A small network was shown many inputs. Here are its activations along a few directions, one row for each input.
Each table varies a few parts of the input and shows all the possible inputs, shuffled.
A made-up example of a description, with smaller parts first: line(4) and (point or line(9) or (values(2) and ring(8))).
Shared parts are said once, and a part with two or three values counts as separate values.
In the rows, zero is written as 128.

Other details of the inputs shift rows strongly along two fixed directions, in all tables alike. That doesn't count.

Rows:
x1: [108 178 145 135 105 127 129 157 112 141 129 162 130]
x2: [117 141 135 137 105 126 104 103 113  69 140 127 139]
x3: [127 139 106 160 104 148 104 101  81  48 123 100 137]
x4: [122 115 130 116 158 126 153 154 142 191 121 167 116]
x5: [126 117 131 116 146 124 147 163 157 194 117 160 118]
x6: [121 135 135 134 106 123 109 103 110  77 136 116 135]
x7: [148  77 114 124 161 139 126 110 148 123 130  99 117]
x8: [145  78 124 119 151 125 132 106 148 124 129 112 127]
x9: [109 168 152 128  99 114 133 147 114 137 129 165 137]
x10: [120 179 154 144 100 121 130 150 129 143 127 161 134]
x11: [127 145 129 154 101 131  95 108 132  73 124 118 136]
x12: [158  78 110 130 131 126 138 116 134 114 105  87 129]
x13: [119 152 127 120 119 130 125 118 103 109 149 113 137]
x14: [138 117 145 110 148 114 165 150 143 193 133 152 127]
x15: [124 175 153 147 110 131 129 143 135 140 145 166 138]
x16: [108 137 117 144 117 136  99 110 108  78 124 132 130]
x17: [138  98 113 100 151 124 139 119 133 142 127  93 120]
x18: [ 98 183 138 114 108 123 134 157 115 151 142 165 137]
x19: [141  75 119 117 145 119 125 109 154 124 117 111 123]
x20: [120 179 153 145 105 125 126 147 134 140 137 169 136]
x21: [137  80 111 120 157 129 132 115 134 134 112 108 112]
x22: [106 179 145 136 110 131 124 154 115 135 140 171 133]
x23: [119 122 124  96 142 119 150 160 151 197 120 148 124]
x24: [128 177 157 144 114 126 138 146 126 150 147 159 137]
x25: [172  87 111 147 131 136 134 117 151 121 105  81 125]
x26: [138  81 112 126 164 139 129 107 136 127 130 116 120]
x27: [131 154 113 164  88 149  96 108  85  36 126  87 141]
x28: [117 133 127 138 103 123  99 105 119  70 124 123 138]
x29: [108 147 115 121 107 129 103 117 115  88 127 115 136]
x30: [153  94 127 131 143 125 129 114 155 133 120 101 118]
x31: [148  90 120 119 155 131 134 119 137 134 126  98 115]
x32: [123 126 128  95 142 117 159 158 141 199 124 141 122]
x33: [109 133 119 142 121 138 101 105 109  80 132 130 129]
x34: [158  96 129 130 148 126 132 113 152 134 125  98 119]
x35: [142  79 107 123 149 131 117 118 152 123 108 102 115]
x36: [151  88 120 134 142 128 118 110 165 124 117 105 120]
x37: [135  85 115 121 157 130 133 114 131 136 120 112 114]
x38: [116 142 121 122 120 135 114 111 113  94 147 113 137]
x39: [116 176 148 136 117 133 136 149 107 142 150 158 134]
x40: [136 127 114 106 132 123 164 169 133 194 109 127 130]
x41: [108 177 146 133 108 128 130 154 111 143 138 163 131]
x42: [135  94 109 100 145 121 135 122 138 142 115  93 119]
x43: [124 140 138 133 111 123 114 105 106  80 142 116 136]
x44: [108 172 144 136 124 133 138 143  99 143 148 168 135]
x45: [128 117 132 114 158 124 159 152 133 193 125 155 117]
Each input here is: values(5) and (point or (values(2) and line(4))).
- Changing only the values(5) part turns x15 into x7. The same change can be made to x34. Which row results? => x31
- Changing only the values(5) part turns x9 into x21. The same change can be made to x6. Which row results? => x37
- Which other rows does x35 become when the values(2) part takes its other values? List them by row number. => x1
- Which other rows agree with x23 in the values(5) part? List them by row number. => x13, x17, x18, x29, x32, x38, x40, x42
- Which other rows does x18 become when the values(5) part takes its other values? List them by row number. => x2, x4, x20, x22

Rows:
x46: [114 147 187 118  97 101 148 171 157 166 136 224 162]
x47: [139  87  81  98 151 141 136 111  67  87 114  21 128]
x48: [ 54 174  82 128  56 130  68 110 105  71  83 160 148]
x49: [131  82 104  82 169 115 120  77  85  74 144  53 111]
x50: [125  63 104  58 178 133 184 157 120 202 122  75 100]
x51: [108 175 117 151 123 148 170 178  94 204 109 190 151]
x52: [ 73 183 145  99 107 124 109 102  45  75 168 106 113]
x53: [174  72 106 154 176 146 150 173 156 188  74 102  96]
x54: [174  85  96 134 129 162 112  81 173  73 166  40 134]
x55: [101 195 113 105  64 100 119 184 179 196  93 155 145]
x56: [131  60 120 135 167 145  61  94 170  52 124 102 115]
x57: [190  57 128 146 139 108 183 156 147 184  78  97 135]
x58: [ 93 172 122 123 142 127 159 158 125 182 127 235 152]
x59: [ 77 176 142 156 109 145  91  60  79  69 152 153 126]
x60: [ 98 175 126 159 122 129 104  74  77  65 154 165 141]
x61: [112 167 112 148 126 151 168 178  99 198 134 206 154]
x62: [146 174 188 152  95  92 176 163 113 196 102 183 131]
x63: [156  85 131  85 168 122 139 133 224 191 141 120 137]
x64: [172  76  92 169 152 166  98 120 129  71 112  75 114]
x65: [160  51 113 132 181 158 138 167 185 182 122 136  92]
x66: [119 214 165 154  81 132  96  84 127  80 169  99 129]
x67: [136 161 168 131  98  96 168 176 141 166 111 212 161]
x68: [139  35  67 141 162 171 108  65 126  63 153  84 131]
x69: [192  56 107 161 117 132 134 101 121  64 114  71 148]
x70: [157  73  98 148 168 142  82  93 155  43 102  88 110]
x71: [178  87 115 115 153 139 170 138 204 201 127  69 115]
x72: [161  79 118 161 175 128  84  84 141  57 116  81  90]
x73: [ 53 177  85  74  59 106  90 139  76  65 104 110 130]
x74: [101 166 188 140 145 118 113 175 153 184 147 215 103]
x75: [120 192 184 116 123 105 134 151 175 197 177 174 137]
x76: [139 217 147 163  85 129 107 100 108  88 148  92 141]
x77: [132 152 155 169  55 139 121 126 102  48 159 152 159]
x78: [120  38 124 104 207 118 140  96 170 195 143 155 111]
x79: [127  59  98  56 176 138 174 161 123 193 151 103 115]
x80: [ 82 169 110 168  94 167 109  94  76  58 148 143 146]
x81: [ 89 184 116  87 112 125 118 128  58  66 150 131 148]
x82: [142 211 127 167  73 149 115 129 105  92 138  84 164]
x83: [161  54 118 140 182 154 145 162 183 185  93 108  75]
x84: [182  59 158 124 159  83 172 125 166 178 104 134 120]
x85: [194  97  98 124 154 144 168 150 181 199 131  86 137]
x86: [148  71  93 148 168 142 113  41 102  84 107  71 114]
x87: [124  66  87 107 140 111 104 170 200 185  38 124  85]
x88: [128 191 165 163 134 124 139 182 121 196 101 186  93]
x89: [184  38 143 127 139 114 186 146 174 188  92 111 119]
x90: [ 98 158 142 116  52  78 139 189 153 186  60 191 146]
x91: [107 181 182 152 134 129 126 170 141 189 124 197  80]
x92: [142 209 165 128 121 104 154 156 156 196 156 166 136]
x93: [124 168 190 170  66 107 114  87  96  58 138 138 129]
x94: [119 149 206 129 105  83 153 155 148 179 149 215 141]
x95: [176 106  96 124 145 133 104  72 173  61 133  53 141]
x96: [ 63 165 131  77 112 125  95 124  77  65 175 139 152]
x97: [ 66 171 151  88 118 114  95 108  64  72 187 129 131]
x98: [138  95 103  91 159 125 127  83  67  93 121  36 103]
x99: [ 68 155 124 135 115 145  78  86 107  52 164 182 164]
x100: [101 183 108 112  99 146 133 149  36  86 159 112 152]
- Changing only one part turns x54 into x68. The same change can be made to x76. Which row results? => x86
- Changing only one part turns x64 into x69. The same change can be made to x72. Which row results? => x84
- What do these inputs look like to the network? => values(5) and (point or (values(2) and ring(5)))
- Which other rows does x52 become when the values(2) part takes its other values? List them by row number. => x98
- Which other rows does x99 become when the ring(5) part takes its other values? List them by row number. => x59, x68, x78, x80
- Which other rows does x79 become when the values(2) part takes its other values? List them by row number. => x100
